[[ 0.73  1.47  1.19 -0.25  1.27 -1.68  0.62]
 [ 0.11  1.30 -4.21 -1.30  0.93 -2.19  0.08]
 [ 0.16 -0.95 -2.09 -0.90 -0.47  1.23 -0.02]
 [ 0.44 -2.20  1.77 -0.23 -1.19  3.56  0.17]
 [ 0.96 -0.72  4.87  0.46 -0.03  1.87  0.68]
 [ 0.97  3.05  2.12 -0.06  2.35 -3.76  0.92]
 [ 0.15  2.81 -4.91 -1.42  1.89 -4.33  0.23]
 [ 0.58 -3.74  3.91  0.22 -2.10  5.96  0.17]] Out: -2.10

[[ 2.24  0.42 -0.04 -5.03  0.61 -0.44 -3.20]
 [ 1.10  2.92  0.66 -1.14  3.52  0.20 -0.45]
 [ 1.22 -0.02  0.16 -2.51  0.17 -0.48 -1.51]
 [-0.16 -2.70  0.08  0.55 -2.95 -1.02  0.41]
 [ 0.37  4.20  1.06  1.41  4.94  0.55  1.33]
 [ 1.38 -1.19 -0.08 -3.21 -1.25 -0.76 -2.05]
 [ 1.71 -4.15 -0.64 -5.16 -4.58 -1.48 -3.51]
 [ 1.33 -5.28 -0.72 -4.62 -5.88 -1.69 -3.18]
 [ 1.03 -4.05 -0.45 -3.29 -4.48 -1.40 -2.24]
 [ 0.52 -2.27 -0.01 -1.44 -2.46 -0.91 -0.86]] Out: -2.46

[[ 0.27 -1.00 -1.75  1.23 -1.68  3.09 -1.75 -1.22  0.80]
 [-0.35  3.88  0.36  0.46 -0.80  0.01 -0.75  0.82  1.13]
 [ 0.26 -1.50 -1.00  0.47  0.76 -2.56  1.07  1.17 -1.10]
 [-0.56 -3.32  0.42  5.45  1.29 -0.89 -1.23  0.30 -0.13]
 [-0.09  0.16  0.40  4.05  1.21 -1.97 -1.12 -0.44  2.08]
 [ 0.64 -1.85 -1.83  1.42 -2.29  4.32 -0.89 -2.42 -1.01]
 [-0.23 -1.90  0.83 -0.15  1.50 -0.23  4.90 -0.63 -0.41]
 [-1.12  1.63 -1.21 -0.05  1.66 -4.03  3.08  3.90 -0.77]
 [ 1.25 -0.46 -0.39  0.15  0.40  0.70  0.49  1.48  6.35]] Out: 0.49

[[-7.03 -2.21  6.83  1.35 -6.64  0.41 -2.08 -3.62  5.45 -2.28  4.27 -0.73
  -0.27  4.30  0.70]
 [ 3.18  0.61 -5.09  3.98  4.14  0.24  0.00 -1.36 -3.08  7.59 -2.61 -2.80
   3.19 -1.12  4.26]
 [ 3.29  3.45 -6.05  1.33  4.63  2.23  1.04  2.06 -4.71  7.23 -1.06 -3.62
   1.09 -1.50  4.51]
 [-0.96 -3.88  2.95  3.01 -0.35 -1.05 -1.81 -6.61  1.88  1.14 -2.36  1.22
   4.49  3.55  0.30]
 [ 1.25 -1.42  1.69  1.16  3.19  1.17  1.33 -2.28 -0.41 -6.63 -5.29  3.55
   0.72 -4.17 -1.20]
 [ 1.68  2.51 -2.77 -2.83 -0.71  0.10  1.35 -1.09 -1.19  0.75 -2.89  2.48
   0.79 -4.04 -0.74]
 [ 3.16  3.33 -6.09 -2.39  1.90  0.26  1.24  4.91 -3.22  4.17  0.49 -1.53
  -1.47 -1.59  4.47]
 [-0.54 -1.71  3.05 -2.67  0.21 -0.36 -0.42  1.84  1.95 -4.98  1.71  2.12
  -0.99 -0.48  4.13]
 [-2.24  3.54 -1.45  2.76  1.83  4.99  1.16  3.35 -0.81 -5.36 -1.50 -1.69
  -4.83 -0.71  4.96]
 [ 1.05 -0.60  1.88 -1.50 -1.07 -1.06  0.09 -2.45 -2.04  3.74  0.98  0.93
   4.49  3.93  0.59]
 [-2.49 -0.94  2.94 -2.37 -6.98 -1.40  0.31  0.16  0.99  2.78  6.60 -0.41
   0.63 -3.68 -0.84]] Out: 0.63

[[ 1.82 -0.70 -4.01 -0.66  0.61  0.52 -0.10 -1.16  0.20 -0.90  0.79 -1.63]
 [-0.86 -0.37  1.23 -1.01 -1.28 -3.44  0.94 -1.31  1.97 -0.59 -0.64  0.94]
 [-3.00 -1.69 -3.80 -1.36 -0.93  2.92 -0.64  0.54 -2.27 -1.88 -1.97  1.98]
 [ 0.89  0.21 -6.00 -0.33  0.20  0.71 -0.66  0.56  3.49  0.72 -0.43  0.19]
 [-0.97 -4.21  1.42  1.22  0.80  3.65  2.21 -0.20  1.92 -0.82  0.92  2.02]
 [-4.45  0.83 -0.03  3.06 -1.76 -2.31  1.02  0.57 -0.62  1.06  0.78 -1.17]
 [ 0.21  1.96 -0.05  0.29  2.96  2.24  0.02 -5.33  0.82 -0.71 -0.34  1.95]
 [ 4.21  0.07 -2.09 -0.39 -0.18  1.80 -0.03  1.16  1.59  0.66 -0.37 -0.35]
 [-2.10  3.09 -3.94  0.07  1.51  2.86  0.50  2.27  0.04  1.59 -1.40  1.58]
 [ 3.05 -3.25 -1.03  1.06 -0.32 -2.39  1.36 -1.39 -0.48 -0.23 -0.77  3.27]] Out: -0.23

[[-2.20 -2.57 -0.38  1.23 -2.80  0.61  1.38 -0.15  5.04 -1.23  0.06  1.81
   2.26  0.48  0.01]
 [-0.62  1.81  1.31  1.23 -0.49  0.41 -2.06 -0.02 -1.30  0.55  0.29  0.83
   0.86 -2.40  0.61]
 [ 0.93 -0.39 -0.34 -1.51  1.94  1.34 -0.06  0.45 -1.28  0.80  0.57 -1.25
  -0.52 -0.04  0.73]
 [ 0.20 -0.98  0.97 -0.98  3.16 -3.62  2.21 -1.74 -3.91  0.06 -0.20 -1.60
  -1.28  1.93  4.12]
 [-1.71  0.67  0.33 -0.53  1.62 -3.00  0.26 -1.08 -3.19 -0.32  0.85 -1.47
  -3.24  0.91  2.85]
 [ 2.07 -0.56  0.34 -3.08  3.08  2.04  0.34  0.27 -1.78  1.09  0.53 -2.81
  -0.91 -0.20  2.53]
 [ 0.61  1.05 -0.01  1.05  1.36 -0.64 -0.92  0.18 -3.20  1.03 -0.15  1.07
   0.70 -0.52 -0.97]
 [-1.70  2.21  1.41  1.23 -2.65 -0.94 -1.58 -0.61  1.14 -1.02  0.06  0.27
  -0.90 -1.66  0.66]
 [-0.73  3.61  1.34  1.78 -2.90 -1.80 -2.18 -0.42  0.08 -0.95 -0.68  0.61
  -1.20 -1.64 -1.22]
 [-1.64 -0.65 -0.40  1.31  1.44 -2.93  0.72 -0.77 -2.96  0.19  0.28  1.16
  -0.16  1.20  0.78]
 [-5.98 -1.89 -0.78  2.81 -0.25 -0.80 -0.59 -0.23 -0.48  0.06  2.42  3.08
   1.33 -0.57  1.89]] Out: 1.33
